Each row below is a small network's average activation on inputs in which a field has the value named, seen along a few directions.
Related values have similar rows: they may be neighbours, one step apart, or belong to one group.
(in the rows, 500 means zero)
Random noise pushes rows far along 3 fixed directions. That doesn't count. These rows show it; they differ only by the noise:
[438  47 385 871 530 526 906 544 404 540 516 752 594]
[477 370 441 679 487 541 627 517 499 509 524 659 548]
[495 416 452 618 523 550 563 533 558 475 544 581 521]
[502 281 430 607 628 567 608 600 597 441 571 465 507]
[495 484 453 534 502 574 461 559 530 510 523 534 536]


Field Kezes:
p4: [506 336 494 602 475 434 591 446 322 604 476 404 475]
p13: [516 507 441 566 645 517 537 521 754 320 636 444 409]
p8: [552 577 499 467 534 533 528 368 458 612 509 562 525]
p11: [476 659 518 495 407 458 557 268 413 559 355 739 607]
p1: [533 817 606 453 373 428 345 415 543 509 565 411 348]
p7: [505 518 548 344 580 436 507 426 638 467 500 479 477]
p10: [472 446 500 573 422 413 664 569 519 384 522 639 472]
p2: [444 469 443 609 570 560 563 450 331 630 403 537 618]
p12: [464 338 563 567 413 424 576 561 450 443 495 579 496]
p5: [492 524 488 432 468 542 468 613 553 440 514 500 505]
p9: [441 370 374 528 497 629 438 599 202 727 377 510 665]
p6: [536 566 648 363 612 348 514 411 782 317 535 486 347]
p14: [573 595 585 573 353 371 612 286 322 559 420 602 464]
p3: [489 588 572 391 393 472 314 583 458 449 520 297 449]
Kezes is arranged as a line.
Going along Kezes from p14 by way of its neighbour p4, in what order are p1, p7, p9, p6 met?
Answer: p1, p9, p7, p6
How many steps from neighbour to neighbour lead from p2 to p12, at the fewest?
Answer: 5
Name the neighbours of p5, in listed order.
Answer: p13, p10

Field Neki:
j8: [495 647 460 641 253 482 399 377 114 790 419 696 565]
j7: [501 364 317 370 574 586 564 576 298 682 347 515 714]
j5: [401 928 683 240  98 477 146 531 248 570 329 658 563]
j10: [533 348 454 685 604 536 509 602 469 485 619 264 462]
j11: [521 607 553 727 232 405 591 217 259 767 347 781 511]
j13: [563 428 413 584 577 607 485 605 745 337 599 469 456]
j14: [497 466 552 210 711 566 412 530 598 477 405 223 604]
j9: [474 347 559 332 677 470 590 485 481 542 417 345 494]
j3: [529 567 361 334 633 670 344 641 465 644 491 381 626]
j4: [656 613 675 499 696 306 599 226 870 217 703 387 245]
j2: [483 759 614 387 149 359 270 500 412 534 480 542 391]
j1: [537 588 430 535 655 648 421 548 757 392 591 416 503]
j12: [316 423 531 584 354 457 619 551 402 495 479 733 543]
j6: [467 476 439 519 458 512 505 602 629 330 608 628 443]
Neki is arranged as a line.
Going along Neki from j2 by way of its neighbour j5, in what order are j8, j9, j1, j6 met?
Answer: j6, j1, j9, j8
Name the neighbours of j7, in listed order.
Answer: j14, j3
How many steps from neighbour to neighbour lead from j12 to j10, at the fewest?
Answer: 11
